A small network was shown many inputs. Here are its activations along a few directions, one row for each input.
In each table, some parts of the input vary, and every possible input appears once, in random order.
A made-up example of a description, with smaller parts first: one of 3 separate values, together with either a single point or one of 11 places around a ring or (one of 4 places along a line, together with one of 8 places around a ring).
Shared parts are said once, and a part with two or three values counts as separate values.
In the rows, zero is written as 128.

Other details of the inputs shift rows strongly along three fixed directions, in all tables alike. That doesn't count.

Rows:
R1: [119 102 130 107 152 175 151 176 177 137  85]
R2: [108 139  91 108 163 126 132  47  94  84 173]
R3: [189  99 181 117 150 206 118 111  87  82 116]
R4: [111 150 121 120 158 133 120  53 100  60 181]
R5: [148 178 170 146 126 120 105  81  65 125 169]
R6: [ 52 120  45 109 135  80 166 115 185 110 128]
R7: [102 124 103  87 170 125 134  38  83 113 180]
R8: [172  90 138 103 144 164 123  73  68  84 160]
R9: [ 57 113  86 109 167 129 159 152 198 127 117]
R10: [121 100 127 105 153 176 153 175 174 141  83]
R11: [168 132 173 162  90 119 110 187 135 175  87]
R12: [117 169 133 167 104 100 104 161 145 146 133]
R13: [140 125 142  97 163 169 146  74 102  93 138]
R14: [119 181 140 169  75  71 107 129 128 122 145]
R15: [167 149 167 168  74 144  92 193 119 142 107]
R16: [124  85 133 118 146 162 143 177 181 120  82]
R17: [124  88  95 110 129 172 133 185 155 129  90]
R18: [116  99  99 115 151 181 126 188 165 134 101]
R19: [124 154 122 152 102  94  96 157 126 175 136]
R20: [104 176 123 139 104  44 141 103 135 175 136]
R21: [134  73 112 119 137 164 149 186 169 122  93]
R22: [146 143 135 147  76 101  93 143 101 159 136]
R23: [158 174 157 162  96  67 124  40  61  90 185]
R24: [127 168 142 162  95  50 136  95 126 144 131]
R25: [154 164 193 173 105 153  94 193 127 156 115]
R26: [102 105 126 117 160 181 136 186 176 131 100]
R27: [189 164 204 145 109 152 101 120  74 138 132]
R28: [154  88 121 102 147 151 138  80  86  86 150]
R29: [ 76  88  48  91 155 128 139 150 173 160 122]
R30: [153 118 129 104 163 183 103  75  66  86 164]
R31: [ 89 189 111 142  97   7 143  77 132 183 153]
R32: [166 123 163 125 154 216  93 128  94  74 144]
R33: [124 120 112 104 156 110 155  34  99  86 149]
R34: [130 116 129  93 174 175 128  79  85 104 155]
R35: [161 110 152  84 160 177 122  61  70 107 153]
R36: [160 139 181 171  91 122 113 189 148 158  88]
R37: [174 121 188 112 155 213 118 116  98  84 126]
R38: [127 156 124 158  80  94 116 157 133 145 120]
R39: [170 126 162 170  81 121 114 199 135 160 102]
R40: [120 170 149 165  96  52 133 100 137 132 134]
R41: [127  80 122 123 137 161 143 188 178 111  99]
R42: [ 97 107  95  93 160 138 169 127 166 139 103]
R43: [107 160 121 167  91  39 142 116 148 129 146]
R44: [ 88 186 118 156 113  51 135 112 134 165 149]
R45: [120  61 100  98 146 147 148 180 177 164  75]
R46: [182  70 147 105 136 188 113 124  87 109 136]
R47: [179 135 184 176  82 135 105 194 128 139 111]
R48: [109  80  90  95 155 122 159 125 158 139  98]
R49: [ 49 119  28  99 159  83 162 111 178 139 135]
R50: [158 137 146 157  74 127  93 199 124 168 103]
R51: [161 162 203 164  98 145 105 186 141 149 105]
R52: [ 53 118  41 107 135  80 168 113 182 114 126]
R53: [120  58  99  96 144 146 144 178 176 169  79]
R54: [160 140 151 162  86  92 118 144 110 145 131]
R55: [104 190 104 161  72  22 123  86 108 144 159]
R56: [131 128 118 112 161 173 119  89 102  79 157]
R57: [ 38 109  41  85 170  80 172 104 174 160 134]
R58: [155 116 161 113 166 214 116 126  95 100 131]
R59: [130 175 166 165 111 114 111 145 120 149 137]
R60: [116 118  87  95 137 116 131  50  83  92 166]
Description of these inputs: one of 6 places around a ring, together with one of 10 places along a line.
The inputs of R16 and R48 match in every part but the place on the line of 10. If R51 is changed in the same way as R16 into R48, which row does it become?
Answer: R20
Which other rows does R57 become when the place on the line of 10 takes its other values? List them by row number.
Answer: R5, R7, R9, R25, R26, R34, R44, R58, R59
Which other rows does R58 become when the place on the ring of 6 takes its other values? List them by row number.
Answer: R13, R18, R23, R24, R38
Start at R29 and move only the place on the line of 10, one step at a time. The first step leads to R19. Which rows follow, in order?
Answer: R30, R49, R2, R18, R56, R12, R32, R4

Rows:
R61: [103 133 110 130 133  99 130 108 133 124 136]
R62: [130 163 136 148 114 114 110 129 122 146 135]
R63: [116 127 117 126 126  95 144 106 136 125 132]
R64: [120 136 130 110 145 134 128  84 101 109 156]
R65: [144 127 154 122 132 165 110 154 118 137 127]
R66: [141  96 126 105 147 154 128 107 110 112 133]
R67: [ 99 151 106 122 128 107 143 114 138 121 138]
R68: [144 134 156 141 111 127 118 134 127 123 130]
R69: [124 117 134 106 150 161 138 121 127 106 128]
R70: [ 97 104 101 119 144 130 148 155 173 126 100]
R71: [116 125 107 117 146 134 124 115 127 112 135]
R72: [107 132 107 136 129  99 145 116 136 123 152]
R73: [119 130 106 123 121  95 148 105 129 130 125]
R74: [126 130 123 154 110  98 136 169 146 160 122]
R75: [123 156 131 149 112 107 115 136 131 155 126]
R76: [105 136 104 129 132 100 127 109 131 125 135]
R77: [110 130 115 124 125  97 130  98 129 125 149]
R78: [128 132 119 119 128  96 133  87 109 134 146]
R79: [115 130 122 111 141 135 131  93 106 113 148]
R80: [122 130 102 119 124 103 134 108 120 138 134]
R81: [125 112 126 109 159 164 129 115 127 118 128]
R82: [132 144 150 146 119 132 124 140 135 133 116]
R83: [157 127 151 133 117 165 111 144 117 109 127]
R84: [129 122 126 114 153 166 135 107 123  98 125]
R85: [ 99 142 115 119 134 104 146 119 147 131 135]
R86: [135 134 140 141 106  98 133 143 137 153 114]
R87: [144 133 140 140 106 128 106 136 114 134 133]
R88: [137  99 117 109 141 154 139 118 122 104 120]
R89: [123 107 110 109 143 123 135 109 127 128 135]
R90: [142 179 155 154 111 114 113 102 103 118 147]
R91: [117 122  98 119 122  97 139 114 127 146 125]
R92: [134 164 144 154 110 107 113 125 120 119 136]
R93: [151 128 138 139 108 124 110 134 106 141 127]
R94: [134 123 113 113 133 130 141 102 116 112 131]
R95: [107 121 105 120 144 127 141 121 146 106 120]
R96: [148 106 134 105 146 152 139 107 114 110 127]
R97: [100 130  98 127 119  95 145 117 152 122 130]
R98: [154 134 155 126 125 169 104 136  94 124 132]
R99: [152 102 144 127 120 156 131 164 133 139  96]
R100: [123 117 123 114 156 165 142 130 119 109 141]
R101: [152 131 153 139 116 123 122 133 120 132 127]
R102: [ 82 135  90 120 127 101 154 144 168 141 114]
R103: [150 144 147 144 100  99 115 108  93 144 137]
R104: [131  90 112 126 120 162 135 227 186 162  71]
R105: [127 117 134 113 156 162 137 115 133 107 123]
R106: [143 143 158 144 125 129 114 135 125 121 128]
R107: [139 149 149 155 129 135 123 140 120 134 138]
R108: [ 96 143  98 118 130 109 134 123 137 138 138]
R109: [124 128 129 147 101  97 134 159 151 154 107]
R110: [133  99 124 108 141 159 124 109 114 104 137]
R111: [ 99 114 105 114 152 135 150 149 177 138 106]
R112: [124 125 123 145 100  96 124 161 144 166 111]
R113: [140 134 134 138 108 132 107 146 123 136 132]
R114: [148 109 146 126 125 159 109 160 132 136 122]
R115: [164 119 144 128 122 161 106 140 102 127 126]
R116: [144 142 157 144 123 128 103 127 110 125 135]
R117: [131 145 145 151  98 100 123 129 130 131 132]
R118: [140 114 142 144 139 162 122 181 139 129 114]
R119: [153 103 136 133 129 157 134 174 129 145 109]
R120: [110  90  95 105 139 125 148 150 159 154 102]
R121: [131 117 130 108 161 164 125 107 119 115 136]
R122: [137 144 150 144 120 133 111 132 118 141 127]
R123: [149 158 163 149 105 104 112 103 106 118 153]
R124: [133 115 138 116 154 157 129 111 123  93 129]
R125: [112 131 123 113 139 134 144 104 124 107 136]
R126: [122 145 136 147 118 101 113 150 142 151 125]
Describe the family of inputs behind these rows.
Answer: one of 6 places along a line, together with either a single point or (one of 2 separate values, together with one of 5 places along a line)
The inputs of R113 and R115 match in every part but the place on the line of 6. If R123 is changed in the same way as R113 into R115, which row does it become?
Answer: R101
The inputs of R93 and R76 match in every part but the place on the line of 6. If R104 is changed in the same way as R93 into R76, which row does it become?
Answer: R92
Start at R108 and move only the place on the line of 5, one step at a time. The first step leads to R98. Which rows follow, in order?
Answer: R79, R64, R65
Which other rows does R75 become when the choice among 2 separate values takes its other values? List them by row number.
Answer: R84
Which other rows does R91 become when the choice among 2 separate values takes its other values? List them by row number.
Answer: R73
